A small network was shown many inputs. Here are its activations along a few directions, one row for each input.
In each table, some parts of the input vary, and every possible input appears once, in random order.
A made-up example of a description, with smaller parts first: one of 2 separate values, together with either a single point or one of 9 places along a line or (one of 4 places along a line, together with one of 8 places around a ring).
Shared parts are said once, and a part with two or three values counts as separate values.

Other details of the inputs shift rows strongly along two fixed directions, in all tables alike. That doesn't count.
These rows show it; all are for the same input, with only those details redrawn:
[ 0.43 -2.52 -1.85 -3.40  1.29 -6.07 -0.68 -1.85 -3.45  1.82  5.43]
[-2.50  1.64 -2.03  1.89 -2.77  0.45 -4.62 -7.74 -1.30  3.15  2.52]
[ 4.35  0.03  0.94 -1.65  5.88 -0.73  4.08  4.49 -1.10 -6.69 -0.09]
[-0.81  3.08 -0.74  2.80 -0.87  3.19 -2.68 -5.04 -0.13 -0.70  0.03]
[-1.93 -3.92 -3.36 -4.44 -1.36 -8.99 -3.27 -5.54 -4.67  6.57  8.43]
[ 2.14 -1.28 -0.62 -2.60  3.29 -3.57  1.37  0.93 -2.30 -2.02  2.89]

Rows:
R1: [-2.48  2.47 -1.71  2.92 -2.00  4.63 -0.88 -1.96  3.12  3.55 -1.24]
R2: [-0.95  5.23  0.07  2.44  1.19  7.36  0.13  1.85  3.46 -1.58 -5.68]
R3: [-3.00  1.61 -3.37  2.80 -3.91  1.61 -2.85 -5.70 -0.43  4.97  3.06]
R4: [ 4.06  0.60  1.14 -1.15  3.53 -1.30  3.35  7.38 -2.43 -5.82 -1.48]
R5: [ 2.88 -0.17  0.70 -2.57  2.53  0.48  5.55  9.08 -0.14 -2.97 -2.01]
R6: [-2.18 -0.90  1.81  2.16 -3.34  2.96 -3.57 -4.24  2.69  1.14 -3.71]
R7: [-2.22 -0.48  1.21  2.74 -4.01  4.83 -0.39 -1.03  3.75  1.66 -4.14]
R8: [ 3.00 -0.83  0.46 -1.86  5.79  0.00  5.72  6.94  1.98 -2.74 -1.71]
R9: [-1.20  5.79 -2.22  3.12 -1.43  3.56 -2.68 -2.14 -0.96 -1.09 -0.75]
R10: [-4.67  3.74 -4.11  1.06 -4.69  2.19 -3.31 -3.87 -0.02  6.34  1.59]
R11: [-0.70 -5.39  0.48 -2.64 -0.61 -5.86  1.02  0.09  1.15  4.98  3.11]
R12: [ 1.79 -1.36  0.79 -3.32  1.77 -3.98 -0.68  2.65 -3.78 -1.77  1.02]
R13: [-3.50  1.50  0.18  1.35 -4.30  0.32 -7.19 -6.60 -1.62  4.95 -0.50]
R14: [ 0.55 -2.54 -1.35 -3.58  1.67 -6.15 -0.26 -1.89 -2.50  3.02  4.28]
R15: [ 2.26 -3.47  2.70 -1.67  1.95 -4.89  1.82  0.43 -0.27 -1.46  1.35]
R16: [-2.13  1.97  0.84  1.91 -2.25  4.80 -2.58 -0.43  2.20  2.58 -4.33]
R17: [ 3.54  1.77  0.49 -2.94  5.66 -0.94  2.53  5.88 -2.18 -6.90 -0.75]
R18: [-2.42  0.65  0.84  4.33 -4.18  3.90 -0.03 -2.72  3.37  2.36 -0.49]
R19: [-3.85 -1.32  1.42  2.15 -4.92 -0.35 -5.72 -7.93 -0.23  3.86 -0.55]
R20: [ 0.35 -2.34 -3.00 -2.00  0.62 -6.17  0.11 -0.96 -3.51  2.58  6.09]
R21: [ 0.38  3.16  2.33  2.40  0.14  6.46 -2.21  1.08  2.58 -2.80 -6.63]
R22: [-1.20 -2.84 -3.35 -2.82 -0.06 -4.65  1.86  1.02 -1.33  5.10  5.46]
R23: [-1.18 -3.67 -1.73 -4.87 -2.09 -4.94 -0.40  2.36 -1.44  6.78  2.45]
R24: [ 3.03  0.44  0.50 -3.81  5.89 -0.51  2.82  6.89  0.59 -4.55 -2.44]
R25: [-0.58 -4.85 -0.13 -1.91 -1.94 -7.00 -0.43 -0.97 -3.41  2.09  3.97]
R26: [ 1.76 -3.77  1.09 -0.85  0.49 -3.48  3.67  2.72 -0.30 -0.72  3.12]
R27: [-1.50  4.67 -0.09  1.82 -0.07  3.62 -3.70 -3.02  0.04 -0.60 -2.38]
R28: [-1.52  0.72  0.96  3.80 -4.20  4.30 -0.49 -2.29  1.29 -0.27 -2.15]
R29: [ 3.42 -2.79  3.84 -1.50  3.72 -1.57  3.22  4.93 -1.05 -7.52 -2.11]
R30: [-0.77  1.48  1.99  4.07 -2.46  7.24  2.45  1.25  3.73 -2.60 -5.24]
R31: [-2.69 -3.81 -3.78 -4.65 -4.88 -8.43 -3.09 -2.26 -5.20  9.36  7.32]
R32: [ 1.96 -4.18  1.82 -2.34  1.64 -4.19  1.96  1.55  1.54 -0.45  0.70]
R33: [ 0.99  3.80  0.41  3.14  1.70  6.48  0.47 -0.66  3.99 -3.18 -4.94]
R34: [ 1.27  2.46  3.81  4.82  0.15  5.18 -0.03 -1.69  2.35 -6.19 -3.40]
R35: [ 3.08 -3.14  2.87 -1.01  3.08 -0.34  6.31  7.43  3.38 -3.07 -1.66]
R36: [-2.47 -0.75  2.01  2.70 -2.93  4.17 -1.32 -1.84  3.62  1.47 -4.47]
R37: [-0.89  5.54 -0.79  2.35  0.05  7.58  0.85  2.56  3.53 -1.32 -5.15]
R38: [-1.60  5.51 -2.44  2.48 -2.20  4.63 -1.46 -1.26  0.05  0.10 -0.84]
R39: [-0.81  3.08 -0.74  2.80 -0.87  3.19 -2.68 -5.04 -0.13 -0.70  0.03]
R40: [ 2.05 -3.35  1.38 -0.23  1.10 -4.67  2.50  1.71 -1.14 -2.00  3.19]
Changing only one part turns R28 into R3. The same change can be made to R29. Which row results?
Answer: R39
What is each input in this table made of?
Answer: one of 5 places around a ring, together with one of 8 places around a ring
A walk changes only the place on the ring of 5. It starts at R19 and steps to R15. List the rest of the walk in order.
Answer: R14, R27, R13
A walk changes only the place on the ring of 8. It starts at R15 and steps to R32. List the rest of the walk in order.
Answer: R11, R35, R18, R26, R40, R34
Change only the place on the ring of 5 in R20. List by row number the other rows that result.
Answer: R4, R9, R25, R40

Rows:
R41: [ 0.45 -2.11  0.07 -3.65  1.73 -4.22 -0.96 -0.29 -1.89 -0.29  1.81]
R42: [-3.42 -1.95 -0.05  2.64 -4.82  1.14 -2.78 -6.21  1.75  6.57  0.20]
R43: [-1.14  2.84 -1.47  0.14 -0.05  1.22 -3.08 -2.52 -0.55  1.80 -0.31]
R44: [ 0.82 -2.44 -2.84 -4.08  2.11 -7.24  1.11  0.86 -3.78  3.58  6.52]
R45: [ 1.45 -0.75  1.91 -1.66  0.75 -0.88  2.75  6.30  1.61 -1.51 -2.12]
R46: [ 2.30  0.54  0.50 -1.05  2.12 -0.81  1.50  3.50 -2.45 -4.09 -0.38]
R47: [ 1.51 -0.62  1.85  0.21  0.83  4.45  3.22  4.80  1.97 -2.64 -4.92]
R48: [ 2.18  3.32  0.36  1.07  2.35  3.29  1.15  3.48 -1.05 -4.62 -2.39]
R49: [-5.33  0.60 -2.75  0.12 -5.16  1.86 -2.90 -3.14  1.76  6.01 -0.22]
R50: [ 0.94 -3.66 -1.80 -3.47  0.57 -7.63  1.00  0.25 -4.43  1.57  6.45]
R51: [-1.46  1.26  2.22  4.82 -2.64  4.05 -1.07 -2.04  4.01  1.14 -2.77]
R52: [-1.65  2.51  1.00  4.12 -3.93  4.21 -0.57 -1.46  3.94  1.26 -2.08]
R53: [ 1.20 -3.61 -0.24 -3.81  2.62 -6.20  1.09 -0.09 -1.84 -0.33  4.31]
R54: [-0.52  1.83  0.49  1.87 -1.48  1.71 -2.33 -2.41 -1.17 -2.07 -1.41]
R55: [-4.94  0.37 -2.90  1.33 -5.19  1.91 -1.61 -4.07  2.47  5.86  1.25]
R56: [ 2.33  2.45  0.90 -0.07  3.82  2.81  0.50  2.28  1.06 -4.96 -3.52]
R57: [-0.35 -3.13  1.43 -0.89 -0.48 -0.47  0.18  0.98  0.75  2.30 -2.03]
R58: [-0.61  3.63 -0.51  3.51 -0.32  4.33 -2.29 -4.58  2.05 -0.96 -1.48]
R59: [ 3.07  0.02  1.45  0.84  2.95  0.08  3.18  2.75 -0.69 -6.57 -0.51]
R60: [ 2.14  1.52  2.38  0.43  2.35  2.44  0.87  1.68 -0.02 -6.50 -3.24]
R61: [-1.22 -1.51 -0.11  1.51 -2.99  2.67  0.67 -1.52  1.73  2.85 -0.61]
R62: [ 0.93 -3.06 -2.55 -3.67  1.16 -7.28  0.94  0.80 -4.36  2.69  6.89]
R63: [-3.99 -0.38  0.79  1.99 -5.07  0.20 -4.96 -4.38  1.71  6.36 -0.75]
R64: [ 0.71 -2.65  0.16 -1.90  1.01 -4.44  0.47 -1.15 -1.94 -1.07  3.48]
R65: [ 2.57  0.99 -0.45 -0.96  4.36 -0.56  2.61  2.64 -0.20 -2.68  0.66]
R66: [ 2.02  3.98  0.14  0.61  3.40  3.35  1.34  3.53 -0.43 -3.70 -2.87]
What is each input in this table made of?
Answer: one of 2 separate values, together with either one of 5 places around a ring or one of 8 places around a ring
Changing only the choice among 2 separate values turns R57 into R42. The same change can be made to R60. Which row results?
Answer: R64
Change only the place on the ring of 8 in R62. List by row number the other rows that result.
Answer: R44, R50, R53, R58, R59, R64, R65
Change only the place on the ring of 5 in R63. List by row number the other rows that result.
Answer: R45, R47, R49, R57
Change only the choice among 2 separate values in R53. List by row number the other rows that result.
Answer: R41
